Each row below holds a small network's activations on one input, seen along a few directions.
Each table varies a few parts of the input and shows all the possible inputs, shuffled.
A made-up example of a description, with smaller parts first: one of 3 separate values, together with either a single point or one of 9 places along a line or (one of 5 places around a ring, together with one of 6 places along a line).
Shared parts are said once, and a part with two or three values counts as separate values.

Other details of the inputs shift rows strongly along three fixed directions, in all tables alike. That doesn't count.

A family of inputs:
R1: [ 19 -19  18 -17  41  22  37  -2  37  -4  -3  -9]
R2: [ 12 -25   9 -21  30   9  38  -4  37 -18 -28   2]
R3: [-10  -1 -12  16 -12 -20  -7  18 -43 -10  23  15]
R4: [-12   6   8  21 -54  -1 -16   1 -21  14  33   7]
R5: [  6 -35   6 -21  34  11  52  -3  27 -29 -28  -1]
R6: [-12  29  12   0  19  11 -30  -7  24  13 -17 -25]
R7: [ 26  19  18  -1  -8  25 -24 -16 -18  21   6   8]
R8: [-43  24 -25   9  -6 -30 -20  15  13  25  10 -15]
R9: [ 22   5  18  20 -27   4 -31  -9 -27  13 -19   2]
R10: [ 25   1  20  19 -27   4 -27 -11 -17  15 -14   3]
R11: [-16  -2   3  -2 -19  18 -14  -2 -32   4  38   0]
R12: [ 13 -19 -17   8  46  -6  38 -14  24 -13 -22 -16]
R13: [ 15  27  20   8  -4   2 -24 -19  44  16 -18 -20]
R14: [ 31   4   8  16 -23  18 -31 -20 -21   5 -28   4]
R15: [ 14 -27  12 -20  26  12  61  -7  38 -21 -13   8]
R16: [-26 -45  -2  -4  -7  16  33  25 -43 -12  39   7]
R17: [  0  31  24  17  30   8 -20  -1  22  14 -39 -19]
R18: [-30  20 -16  -6  -6 -23  -5  11  28   1  40   0]
R19: [-53  35  -1   2  -6 -27 -15  27  15  -6   3  -4]
R20: [ 12 -27  13 -15  48  21  27   3  27 -13 -16 -19]
R21: [ 48 -39  -3   2  -1  12  42 -34 -15  -5  -2  12]
R22: [ 45  -9   0  -2   9  -5 -22 -11 -25  -3  -3  20]
R23: [ -8 -42 -21  -2  -5  -3  27  -2 -32 -23  41  25]
R24: [-14  27   4   9  16  21 -25  -7  27  14 -27 -16]
R25: [ 46   1  -3   8   2 -12 -23 -10 -25  27 -21  17]
R26: [-20  -4 -28   4 -20  -8 -12  10 -33 -11  30  20]
R27: [-15 -32   4  -8 -14  -1  45  22 -44 -27  22   9]
R28: [ 43   0  -6   4   0   2  -6 -14 -15   1  -1  35]
R29: [-41  22   5  -8  -8 -23   7  16  31   2  18  13]
R30: [-43  16 -26   3 -27 -12 -19   3  34  14   9 -19]
R31: [-47 -32   2  -7  17   6  32  27  20  -5  30  -9]
R32: [ -6  20   2  -4  15  21 -28  14  39  15 -25  -6]
R33: [ 12  17 -12   5  31 -18  -6  -4  23   4 -22 -27]
R34: [-48  27  -7 -10  -4 -21  -3  20  15 -20  18 -11]
R35: [  2 -32   2  -2  46  26  47   7  19 -28 -14 -16]
R36: [ 14   5 -16   2  28  -8  -5 -15  36  15 -28  -5]
R37: [-10  -6 -37   7 -20  -6  -7   0 -38   4  23   9]
R38: [ 29 -56  15   4  -2  14  35 -27 -27 -25  15  -4]
R39: [ 22   4   6 -15  -2  -4 -18  -4 -30 -11  -8  18]
R40: [  0 -41  15   3  28   5  40 -24  23 -26  -7 -32]
R41: [ 34  -9   3   8   6 -12 -16  -3 -25   4  -7  26]
R42: [ -7 -10 -19  -4 -40  -8 -10  -5 -31   7  34  -3]
R43: [ 42  20   9  -7  -9   5 -17 -15 -11   0 -20  42]
R44: [  9  13  13  14  -1  10   1 -20  43   6 -21 -11]
R45: [-29 -50  -6  -1  -8  30  45  -7 -44 -21  51  10]
R46: [-33  40  -2 -16 -18 -19 -19  13  30   2  24   7]
R47: [-11 -33  11   2  40  11  46  18  14 -18  -3 -16]
R48: [ 27  16  11 -14  -8  -4 -30  -4 -21  -3  -9  23]
R49: [ 46  15 -10  -4  -9  -9 -19 -16 -20  25   3  13]
R50: [ 27   6   1   9   0 -13 -28   3 -29   9 -12  22]
R51: [  6 -21  12 -28  31   2  35   1  26 -22 -21 -13]
R52: [-16  -6   4 -13 -33  -7   0  23 -27   1  18  18]
R53: [-48  20  -3   5  -8  20   0   1  27  12  29  -7]
R54: [  0 -19  -6  -7  45 -17  23  -6  25 -22  -2 -10]
R55: [ 35   5  20   3  13  25 -10 -15 -33  -1 -15  -4]
R56: [ 13  -3  18  10   0  21 -12  -8 -37  12  -7   7]
R57: [-11   0 -26  12 -37  -2  -3   0 -33  -5  17  -6]
R58: [ 51  -9  -7  -5   9  -7 -12 -19 -25  12  -9   7]
R59: [-13   4  -4 -11 -31  17 -29  24 -30   8  34   5]
R60: [-33  29  -7   7  -6 -28 -15  17  32  15  23   8]
R61: [-39  33  -2 -17 -15 -11 -16  32  17  -8   4 -20]
R62: [ -8   8 -20   0 -43 -10 -22  -1 -34  10  20 -11]
R63: [ 28   1   3  -3  -8  33  -4   4 -17  10   0  23]
R64: [ -7  11  17  21   5  -6  -5  -3  24   2 -25 -26]
R65: [-14 -56 -28   2 -19   5  47 -14 -43 -21  35   0]
R66: [-23  -4  -1  -7 -27 -16  -5  14 -32  -5  28  29]
R67: [-52   7   8   7   0   5  -5   9  20  13  21 -13]
R68: [ 10  18  -9  11  30 -10  -7   1  25 -12 -29  -4]
R69: [ -4  30  26  10  15  12 -17  -7  36  30 -15  -6]
R70: [-46  28 -10  22 -29   0 -24   8  22  -3   5 -27]
R71: [  1  16  18  -6  29 -17  -4   1  29  -2 -42   4]
R72: [  6  22   5   9  -6 -17 -11  -9  42  30 -21 -12]
R73: [-44 -25  -1 -32   0  -6  36  17  21 -22  32 -10]
R74: [ 50  11  -1   8  -7 -10 -14 -12 -22  33 -11  21]
R75: [-27 -46 -17 -16  -7   0  48   1 -45 -39  39  26]
R76: [ 40  10   8  -9  -3   6 -25 -11 -17  -2 -29  36]
R77: [  8  17 -18   2  15  -9   5 -13  40  21 -12  -2]
R78: [-32  20   0 -23 -18  -8   2  21  35   1  22  -5]
R79: [ -2 -27   1  -6  39  26  30   4  27 -15 -20 -11]
R80: [ 15 -17  25 -17  28   1  49   3  37  -6 -18   6]
R81: [ 34  -1  17  14 -10   9 -12 -15 -23 -11 -13 -12]
R82: [-37 -27 -18  -1  28 -22  44   9   7 -38  41 -13]
R83: [-56  24 -15  -4  -7 -15   0  20  18 -20  10  -2]
R84: [-10   9 -13  15 -42 -15 -14   9 -37  12  13  -7]
R85: [-37  14 -18   3 -12 -21  -4   7  19  -2  14 -36]
R86: [ 38 -13  12  15 -15  20 -13 -25 -14  -1 -20   6]
R87: [ 35 -32   5 -11  13  16  38   0 -28 -31 -23  14]
R88: [ 37   0  -2  -3 -22  -2  -5 -20 -15  15   7   3]
R89: [ 27 -15   1   7 -19  -7  -8 -12 -24  18  -7   8]
R90: [ 12  23  21   0  19  15 -15  15  39  27 -22   0]
R91: [ -2  20   7  -6  21  12 -12  21  20  -4 -17 -24]
R92: [ 29  16  11  13   3  32 -23 -13 -29   4 -28   5]
R93: [-11   3 -13  11 -41 -13 -17   4 -34  18  13  -2]
R94: [-37  27 -31  -2  -6 -26 -27  11  15  16  17 -22]
R95: [ 34   9  18  -9 -10   2 -21  10 -29  10 -38  20]
R96: [  1  30  -8  15  21 -25 -18   5  23  20 -30 -17]
Description of these inputs: one of 3 separate values, together with one of 4 places along a line, together with one of 8 places around a ring.
- The inputs of R68 and R82 match in every part but the choice among 3 separate values. If R65 is changed in the same way as R68 into R82, which row does it become? => R62
- The inputs of R71 and R39 match in every part but the choice among 3 separate values. If R72 is changed in the same way as R71 into R39, which row does it become? => R88
- Start at R4 and move only the place on the line of 4, one step at a time. The first step leads to R10. Which rows follow, in order? => R9, R64
- Start at R13 and move only the place on the ring of 8, one step at a time. The first step leads to R7. Which rows follow, in order? => R1, R78, R46, R18, R49, R88
- Which other rows does R77 become when the choice among 3 separate values takes its other values? List them by row number. => R49, R74
- Start at R53 and move only the place on the line of 4, one step at a time. The first step leads to R45. Which rows follow, in order? => R24, R92

A family of inputs:
R97: [ 32  11  23  -7  -5  18 -17   4   0   0 -40  -1]
R98: [-13   5  -5   7 -22  21 -21  13 -19  16  15  -5]
R99: [ 39   8 -12  -1  15   5 -26  -4 -22   0 -18   8]
R100: [ -8 -23  -5  -7  12  -2  25  -1 -17   0  34  12]
R101: [-16  -6 -11  10  -6 -24  27  -8  23  -3  12 -19]
R102: [ -5 -38   0   4  -2  -9  24  -8 -30  -1  39   4]
R103: [-14 -23 -11  -1  -4 -12  26  12 -39 -18  26   8]
R104: [-29  24   7   3 -10   4 -25  17  -4  -3   3  -9]
R105: [-36   0  -2   9  14   0  12   3  36   5  13  -8]
R106: [ 15   7  -9  -6 -23  -5  -9   8 -35   0  11  23]
R107: [ 33 -18  17 -16  24  31  23  -6  14  -8 -23   1]
R108: [-16 -28   0  19 -15   1  26  -8 -28  -9  37   1]
R109: [  0  -7   7  -6  19 -23  24  -3  29 -13 -30  -6]
R110: [  6  14  -7  15   6 -14 -22  -6   7  22 -14  -7]
R111: [-11 -24 -21   6 -19 -16  23 -13 -10 -16  24 -16]
R112: [ -6   5 -12   8 -13 -15 -24  10 -31  -7 -12  -1]
R113: [ 36   7 -17  -8  -4  -1 -22 -11 -12   3 -17  12]
R114: [ -1  12 -21   1 -15  -3 -18  15 -41   9  28  20]
R115: [ 17 -20   0  -6  15 -14  19  -9   6 -24 -32  -5]
R116: [ -9  24  15  -4 -15  -2 -22   2  10  -4 -27  -3]
R117: [-44   8 -15  -2  20 -19  11  20  31  -2  15 -14]
R118: [ 27   2  11   1 -18  19 -17 -12  -3  16 -22  -5]
R119: [ 25  19  -7  -1   0 -11 -19  -9  15  20 -23   5]
R120: [ 20  19  -7  22  10 -14 -28 -14  13  11 -31 -22]
R121: [ 39 -30  -2 -11  12  -6  24 -10 -19 -31 -20   6]
R122: [ 30  14  11   0  21  23 -27 -12  -3  12 -28   5]
R123: [ -2 -25  12  -1   5  21  23  12 -26 -18   3  -6]
R124: [-45  33  11   5  -7   1 -33  29  25   9 -22 -26]
R125: [-13  20 -16  19 -21 -19 -20  -2 -12  15  15 -11]
R126: [ 12  24 -13  -6  -9  -9 -20  -1   3  19  -5  12]
R127: [ 14  18  10  -5 -17   7 -20   8  -4   4  -3  22]
R128: [ 26   7  13 -10 -19 -11 -12   5 -25   1  -1  21]
R129: [-24 -18  -1   2 -19  -2  25  -9   7  -4  30   2]
R130: [-52  46   1   4  -3  -7 -35  28  39  13   7  -6]
R131: [-37  29   8   2 -31 -14 -20  18  14   2  -3   6]
R132: [ 21 -14  11  -4  35  25  19  -9 -10 -14  -5   6]
R133: [-18  31 -19  -6 -19 -13 -20  17   9  12  16  10]
R134: [ 14  17  10   1  -8   6 -26 -21  18  10 -22  -8]
R135: [-17 -10   2 -17   6 -10  27   7  15  -9  25   6]
R136: [ -9 -10   1 -10  -3   8  24   4   3 -11  27  18]
R137: [ 17  -3  15   1  44  14  16  -4  27  -3 -18   7]
R138: [ 18 -22  19   4  17   8  25   0 -16 -15  -9  16]
R139: [ 38  12  23  -7   0  11 -17  -7  -6  -6 -38  10]
R140: [  5 -14   7   7  32 -16  24   1   7  -9 -30  -5]
R141: [  1   4  -1   7 -42 -17 -11  -5 -22  13  29   6]
R142: [ -3   8   0  15 -49  -3  -9  -7 -21   9  22   9]
R143: [ -7   4  14  -5  41 -16  13   7  38  -2 -21 -11]
R144: [-34  -6  -7  -1  -9  -4  22   2  31  -1  26   2]
R145: [-24  21  -8  -8 -26  15 -24  19  12  18  10  -7]
R146: [-47  -1  -3   8   9   9   7   7  38   9   5 -37]
R147: [ 20  12  -8   7 -17 -15 -17 -10   0  19 -13   5]
R148: [ -6 -24  -5  -9  12   0  29   9 -26  -6  41  17]
R149: [  8  34  -9  -9   8 -12 -34   3  33   1 -34  -8]
R150: [  4  18  12  -2 -28  -1 -14   8 -10  -2  -3  20]
R151: [ -4 -24  17  -7  -9  12  25   7 -10 -17 -11  -3]
R152: [ 20   4  -2   3  -9  -4 -22   1 -28  22  13  17]
R153: [ -4   5  -9  -2 -40  14 -17  -3 -29   4  27  11]
R154: [ 34  -4  13  17   4  11 -13 -18 -16  17 -19  14]
R155: [-40  11   2 -14  12   3  10   8  45 -14   5 -14]
R156: [-31 -10 -32  -6  -5 -16  16  -2  23 -11  20 -13]
R157: [ 18 -11  -1   0  38  -9   9  -2  11 -21 -33 -13]
R158: [ 19  10   6   1   6  30 -22   5 -12  19 -17  -1]
R159: [-46   5  -6   4  17   3   2   2  39   1  12 -24]
R160: [-22 -22   4  -4   2  24  16  17 -18 -15  26  -8]
R161: [ -5   4   5  -7  26   3  18  -6  55   4 -15   0]
R162: [  1   0  -5   1 -41 -12 -15  -1 -27  17  31  14]
R163: [  4 -25   6   7 -16   9  29 -22 -15 -16  19  -7]
R164: [  2  -9 -14  -1  21 -17  15 -20  46  -5 -23 -22]
R165: [ 33   3 -19  -9 -12   3 -13  -2 -31  -6   0  20]
R166: [ 32   6   4  -8 -13  24 -16 -14 -25   6  -6  18]
R167: [ -5 -10 -22  -2  32  -5  11  -4  14  -8  -3 -11]
R168: [ -1 -15  12  14  17  18  20 -12  10  -1 -11 -30]
R169: [ -5  -9  15  -9   8 -22  21   3  21 -10 -10   0]
R170: [ -9  10  -6   5 -19  11 -19   9 -29  13  28  21]
R171: [  2   5   6 -18  27  -8  19  -2  43   1  -1   3]
R172: [ 15 -17  12  -4  30  31  18   3   2  -7  -8  -4]
R173: [-21 -33  -3   7  -9  11  19 -11 -33 -12  35  -4]
R174: [ 40 -27  -2  -3  41   4  18 -10 -15 -22 -22   3]
R175: [ 35 -20  11 -14  26  -1  27 -18  12   2  -8  13]
R176: [ -2  37   3 -13   0  12 -25   1  28   6 -14   0]
R177: [-12 -34  -6  -7 -26  21  26   1 -23  -8  33   0]
R178: [ 35  -4 -15  14  -6  -3 -21 -17 -36   7 -12   2]
R179: [ 25  15 -13   8  19  -4 -34  -8  13  15 -34 -10]
R180: [ 20  13  20   4   9 -15 -22   6  -5  12 -30   7]
R181: [ 11  25   4  -5   3 -13 -22  -5  39  25 -17   1]
R182: [ 20 -25  13  -4  24  23  18  -7 -28 -22   1   7]
R183: [-46   6  -1  12  12 -26  14   1  43   8  23 -30]
R184: [-32  33   3 -11 -18  11 -27  24  28   5   0 -15]
R185: [  7   6   7  12 -41  14 -14  -6 -16  12   5 -11]
R186: [-33 -12   0  15   2   5  16 -10   5 -10  21 -25]
R187: [-10   8 -25  10 -23 -10 -20  10 -33  18  26  11]
R188: [ 41 -27  -1  -1  41   4  25 -17 -11  -3 -15   9]
R189: [  0  11 -12  -7 -35 -16 -11  14 -34  -3  10  19]
R190: [-16 -18  -1  -6  10  -6  20  14 -14  -5  34   9]
R191: [  0 -14  19   7  13  -2  20   1  -5 -13 -16   8]
R192: [-44  -9   6   3   6  -2  13  11   2 -19   7 -13]
- The inputs of R168 and R185 match in every part but one. If R173 is changed in the same way as R168 into R185, which row does it become? => R134
- The inputs of R192 and R116 match in every part but one. If R188 is changed in the same way as R192 into R116, which row does it become? => R126
- What do these inputs look like to the network? => one of 2 separate values, together with one of 6 places along a line, together with one of 8 places along a line
- Start at R184 and move only the place on the line of 6, one step at a time. The first step leads to R155. Which rows follow, in order? => R127, R135, R106, R149
- Which other rows does R138 become when the place on the line of 6 takes its other values? List them by row number. => R103, R104, R123, R143, R157
- Which other rows does R175 become when the choice among 2 separate values takes its other values? List them by row number. => R100

A family of inputs:
R193: [-10 -30  -4   0  20  -7  42  -3  -1 -21  11  -5]
R194: [-26  19  -1  -6 -25   4 -20  24  -8   2  16  10]
R195: [-34   0  -3   3  10   3  15   6  24  -4  11 -18]
R196: [-10   3  12   3  24   1   8  -3  36  -2 -17 -20]
R197: [  1  12  -2   0 -15  -3 -12  -4   5   8  -3   2]
R198: [ -3  21   2 -12 -15  -2 -20  12   2  12   5  13]
R199: [  8  10  -1  -1   9 -11 -11  -2  15   1 -24  -7]
R200: [ -4 -25  -3  -2   7   3  31  -8   0  -7  19   0]
R201: [-10   7   2  -1  -8   4  -9   5   4   2  -7  -9]
R202: [ 19 -14  -5   2 -13  -2   3  -2 -39 -10   9  12]
R203: [-12 -28   2   0   2   7  32   0 -10 -18  18  -6]
R204: [-11   6 -14   2  -5  -3  -9   4  -8   1  11   1]
R205: [ -4   0   1   2  30 -10   9  -5  30   0 -20 -13]
R206: [ 54 -13   8   1   3  13  -2 -20 -24   5 -13  17]
R207: [  8  13   6   2  11   9 -16  -2  16   6 -18 -10]
R208: [ 11   9   5   2   1  -3 -10  -6  15  11 -12   0]
R209: [-6 10 -2  4 -8 -4 -8 -1  9 11  4  0]
R210: [ 13 -16  -8   3   0   0   7   0 -28  -4   8   7]
R211: [ 29  -7  12   3   5  13  -5  -8 -21   4 -16   4]
R212: [ 20   9   6   0  -6  -2 -15 -10   1  10 -11   5]
R213: [-34  14 -14  -7 -25 -10 -11  23 -19  -5  31  14]
- What do these inputs look like to the network? => one of 3 separate values, together with either a single point or one of 6 places along a line
- The inputs of R211 and R205 match in every part but the choice among 3 separate values. If R207 is changed in the same way as R211 into R205, which row does it become? => R204
- Which other rows agree with R200 in the choice among 3 separate values? List them by row number. => R197, R198, R206, R208, R209, R212

A family of inputs:
R214: [ 30   2   5  14 -14   5 -17 -18 -21  18  -3   4]
R215: [ 30   7  -9   4  -7 -10 -17 -12 -20   6  -9  14]
R216: [ 15 -27   6 -10  14  11  28  -8  -5 -10   8   7]
R217: [-20  20  -9  -3 -31   3 -21  12 -12  10  21   6]
R218: [ -5   1  -6   1  36 -23  18  -3  58   0 -22 -22]
R219: [ 25 -34  11   1  19  11  33 -11 -29 -16   1   8]
R220: [  5  -3   8  -2  44   4  19  -6  41  -5 -26 -19]
R221: [  3  15  -3   2  -5   6 -25   6  -9  13  -4   6]
R222: [ 18  31  17  -1  13   0 -27   2  33  16 -31   0]
R223: [ 10  17   6   3  -8   2 -23   3 -14   8 -12   2]
R224: [ 36  -2   5  -2 -15  15 -13  -6 -33   4  -9  18]
R225: [ 32  -1   5   1 -11  12 -19  -5 -30   2 -11   9]
R226: [-42 -15  -8   1   3  -3  22  15   1 -10  31  -3]
R227: [-39  23 -23   1 -34 -28 -27  15  -3  17  26  -5]
R228: [  1  39   5   1  15   0 -36   2  42  16 -36 -18]
R229: [-50  -7  -6  -5  -8  -6  23  15  11  -8  36  -5]
R230: [-39  25  -7   3 -36  -7 -29  19  -5   8  18  -4]
R231: [ 13 -27  10  -1  14   6  28  -9 -12 -18  -2   1]
R232: [-11   2   6  -2  32  -1  15  -1  59  -7 -27 -25]
R233: [-39 -13 -25   1  -3 -20  22   1   7 -15  37  -3]
R234: [ 23   6   9   3 -14   6 -18  -1 -21   5 -14  13]
R235: [-19 -25  -8  -5 -11   6  30   2 -16 -16  27   0]
R236: [ 25 -36  12  -3   9  11  35 -11 -22 -17   1  15]
- What do these inputs look like to the network? => either a single point or one of 4 places along a line or (one of 2 separate values, together with one of 9 places along a line)
- Which other rows belong to the same alternative as R227? List them by row number. => R215, R218, R233
- Which other rows does R222 become when the choice among 2 separate values takes its other values? List them by row number. => R216
